A small network was shown many inputs. Here are its activations along a few directions, one row for each input.
Each table varies a few parts of the input and shows all the possible inputs, shuffled.
A made-up example of a description, with smaller parts first: values(2) and (point or line(9) or (line(4) and ring(5))).
Shared parts are said once, and a part with two or three values counts as separate values.

Other details of the inputs vary at random and push rows far along two fixed directions, the same in every table; ignore that.
These rows show it; all are for the same input, with only those details redrawn:
[-13  11 -12  -1  11  -2   9 -21   4   1  26 -21]
[ 63 -11  -1  44 -11  44  -2  29  17 -15 -72 -62]
[  6  10   6 -18  31  12  29  25 -32  -8   5  40]
[ 72 -16  -5  58 -21  50 -11  25  31 -15 -86 -88]

Rows:
r1: [-17   1  -4 -16  -4 -14   1 -21  21 -11  18 -11]
r2: [-30 -18  -5   0 -11 -18 -17 -12   6  15  17  -5]
r3: [-26 -23  -7  -5 -10 -14 -16 -11   9  15  22  -6]
r4: [ 47 -22  36 -36  29  19  22  71 -56 -19 -54 115]
r5: [ -9  31  10   6  17  -7 -17 -16  17  34  24 -11]
r6: [  8   0   8   1  -8  -8   1  14   7 -20 -21  -7]
r7: [  7  -2   4 -17   8   8  13   4 -27   3   0  63]
r8: [ -5  -4  -8   4   8 -15 -11 -28  -7  16  24 -12]
r9: [-34 -11  -3   0 -15 -13 -19 -14   2  13  15  -5]
r10: [ 11 -10  23 -12   8  16  24  73 -32 -17 -30  52]
r11: [ 20 -13  -1  14   5   9  -7 -12  -5  10 -10 -11]
r12: [-30 -10  -6 -10  -9  -1   5  -6  19   0  27 -15]
r13: [  1  16   3  -8  12  -6  25  29 -29 -15   1  51]
r14: [-19  -1   1  -6 -12 -26 -22 -29   4   2   9  -2]
r15: [-11   1 -14  10  -7 -24 -13 -28   1   9  17   2]
r16: [-16  28   6 -21  16  -9  28  25 -41 -15  18  69]
r17: [ 11   7  16 -19  20   0  16  40 -60  -6 -12 101]
r18: [ 16 -16  20 -17   8  22  24  75 -28 -17 -27  50]
r19: [ 40 -14  10  -2  12  20  11  38 -32  -6 -37  66]
r20: [  5 -13  14 -31  15 -16   3  17 -27  -4  -2  62]
r21: [-26 -25  -6  -6  -8  -7 -13 -19  12  15  20  -3]
r22: [ 13  30  22 -12  24   4   1  36 -12  18  -3  67]
r23: [ 66 -33   6  49 -38  17 -37  17  32 -13 -97 -64]
r24: [-13  12 -18   2  -6 -15   5 -15  10  -5  25 -10]
r25: [ -9   1  -6   9   6 -20 -11 -28  -9  15  20 -12]
r26: [ -7  -3  -5  -2   2   1  -4 -38  -3  18  22  -9]
r27: [-32  -6  -5 -16 -15   6   8  -9  18   1  25 -15]
r28: [-14  21  16 -11   4 -19 -26 -14  34  21  16  -2]
r29: [-19   4  -2 -22 -11  -7   4 -25  21 -10  16 -11]
r30: [-13  12 -12   1  10 -11   6 -14   0   1  28 -24]
r31: [-27 -21  -4 -11 -14   0  -9 -23  12  17  18  -3]
r32: [-13  11 -12  -1  11  -2   9 -21   4   1  26 -21]
r33: [-14  14 -10  -7   4   6  12 -25   3   3  25 -21]
r34: [ 17   3  -9  11  -6  13   9   9   9 -13 -15  -3]
r35: [-13   8  -3   9   2 -14 -13 -29 -13  14  19 -12]
r36: [-12 -11   1 -18 -10 -12 -11 -39  14   6  11   0]
r37: [ -2   6  20   4  -3   9 -24  24  28  25  -7  -6]
r38: [ -7  -4 -16   5  -6 -20 -13 -28   4  10  21   1]
r39: [ 16   6  -7   5 -13  20  13   6   7 -12 -17  -2]
r40: [  6  17   1  17   2   7   6   8 -10  -8 -11 -22]
r41: [-17   2  -4 -14  -6 -22  -1 -14  17 -12  20 -14]
r42: [-17  17  -9   7   9 -15   7 -16  -3   0  23 -23]
r43: [-25  14   1  -7 -11 -21  -3 -17  10 -14  15 -13]
r44: [ 36 -18   7  48 -42  36 -16  41  28 -18 -75 -69]
Q: The inputs of r31 and r36 match in every part but one. If r9 is changed in the same way as r31 into r36, which row does it become?
A: r14
Q: Describe the family of inputs behind these rows.
A: line(4) and (point or (values(2) and line(5)))
Q: Which other rows does r33 become when the values(2) part takes its other values? List them by row number.
A: r26
Q: List by row number the other rows that have the line(4) part in common with r38.
A: r7, r13, r15, r16, r17, r19, r22, r24, r34, r39
Q: Start at r25 and move only the line(4) part, one step at a time. The first step leads to r15. Which rows follow, in order?
A: r23, r2

Rows:
r45: [  2   2  -7  -6  -3 -10   9 -11  -1 -17   3 -11]
r46: [  3   9   2  14  12 -13 -12  -2  -5  16   8  -8]
r47: [-16   1   6  -5  -9   2 -12   0   6   6   1  -5]
r48: [-13  12  -1  -2   1   8   4   2   1  -4   7 -16]
r49: [ 4 -9 -6 -5 11  6 10  5 -2 -6  7  5]
r50: [ -6 -12   1  -4   1  -1 -12  -1  16  10   6   0]
r51: [  9   1 -10   7  -1   7  -1 -13  -2  15  12  -1]
r52: [ -4  -8  15 -31  13   3  15  27 -48  -7  -5  74]
r53: [ -5   1  -5   4  -6  -2  11 -11  -6 -15   6 -10]
r54: [ -1  -4  -3  -4 -13 -18 -10  -4  11  -3   1   3]
r55: [-10   1  -7   3   4   4  11   2   5   4   8 -12]
r56: [ -5  -8  -7   0   1   2  13 -12  -6  -3   4 -13]
r57: [-11  -9  -6   1 -13  -4 -12  -4   2   3   2   2]
r58: [-11   0   3   5 -13  -8  -8   1  11   1   4   2]
r59: [  1   6 -10  -1  -4 -11   7  -2   6 -14   7  -8]
r60: [ -4   2   1  -7  10   9   5  -1  10   1  10 -15]
r61: [  4  21  -3  11   7  -6  -5 -14  10   7   0   4]
r62: [  7  14 -10  11   5  -8  -7 -20   5   2  -1   6]
r63: [ -2  -5  20 -28  12  -4  19  26 -44 -12  -2  77]
r64: [ -8  -6  -1   5 -15 -10  -8  -4   6  -3   4   4]
r65: [  3  24   6   5   9   0  -5 -16   9   6   0  -1]
r66: [-10  15   3   1   0   3   8   1   5  -9   8 -14]
r67: [  8  11  -7   6   6  -6  -6 -29  -3  -1  -6   3]
r68: [  84  -10   27   50   -3   43  -18   61   -3   -5 -100  -36]
r69: [  2 -11  -7  -6   6   4   7 -14  -1  -7   8 -12]
r70: [ -4  17   2  -8   1  -5   6   2  10 -10   5 -15]
r71: [-12   8  -9   3  -1   4   4   3   2  -3   8 -12]
r72: [ -2 -21   0  -8  -1  -2  -9 -17   5   2   1   0]
r73: [ 6  8 -5  6  1  9  0 -8  3 19 13 -4]
r74: [ -7  -2  -9   0  -4   3   7 -11 -10 -10   4 -12]
r75: [ -3  13  -6  -3  -1  -9   6   3  11 -10   7 -10]
r76: [ -6   6  10 -11  -9 -12  -9   0  15   1   0  -4]
r77: [ 10  -2  -8   2  -1   8   0 -23  -9  11   8  -3]
r78: [ -9  11  -4   6  -3  -2   8   3   6  -8   9 -10]
r79: [  1  -2   8 -25  29   9  37  42 -45  -8   3  70]
r80: [-12  -9  -1   1  -5  -2  -6   0  10  13   2  -1]
r81: [  0  -7   0  -9 -13 -17  -7 -14   3  -6  -3   0]
r82: [ -5   2   2  -5 -11 -16 -10   1  15   1   2   1]
r83: [  6   3  -5  15  11 -16 -14  -8 -10  11   6  -5]
r84: [ -7  -8   9  -9   2   2 -11  -3  16  10   5  -4]
r85: [ 19  13  25 -27  30  25  26  43 -45   8  -1  75]
r86: [-14  -5   8  -4  -3   2  -5  -2  10  13   1  -5]
r87: [-11   6   0  -2   6   8  10   1   4   3   7 -17]
r88: [ -6   4  -8   8  -5  -4   9  -2   2 -13   9  -8]
r89: [ 66 -21   7  32  -6  47   0  55  13 -15 -78 -30]
r90: [ -8 -18  -1  -3  -6  -3  -3 -15  -2   6  -2  -2]
r91: [  6   0  -2  10  11 -14 -12 -17 -17   8   1  -8]
r92: [ -3 -18  -3  -4  -1  -3 -12  -7  12   5   6   2]
r93: [ -9 -15  -4   2  -7  -4  -5  -5   6   9   2   1]
r94: [  8  -3  -9  12  -7  13   4  12  -2 -11 -14 -13]
r95: [-14  -3  -2   0 -11  -2 -12   2   6   7   2   0]
r96: [-13   4  12  -1 -11  -4  -8  -1  10   1   3  -3]
Q: The inputs of r91 and r46 match in every part but one. If r52 is changed in the same way as r91 into r46, which row does it become?
A: r95
Q: The inputs of r81 and r82 match in every part but one. If r67 is changed in the same way as r81 into r82, which row does it become?
A: r61
Q: Describe the family of inputs behind these rows.
A: line(4) and (values(3) or (values(2) and line(5)))
Q: Which other rows does r85 become when the values(3) part takes its other values? List them by row number.
A: r65, r68
Q: Which other rows does r79 become when the line(4) part takes its other values? List them by row number.
A: r55, r56, r87
Q: Which other rows does r51 become when the values(3) part takes its other values? List them by row number.
A: r62, r83
Q: Which other rows does r54 become when the values(2) part takes its other values? List them by row number.
A: r59
Q: Which other rows does r48 become when the values(2) part takes its other values? List them by row number.
A: r47
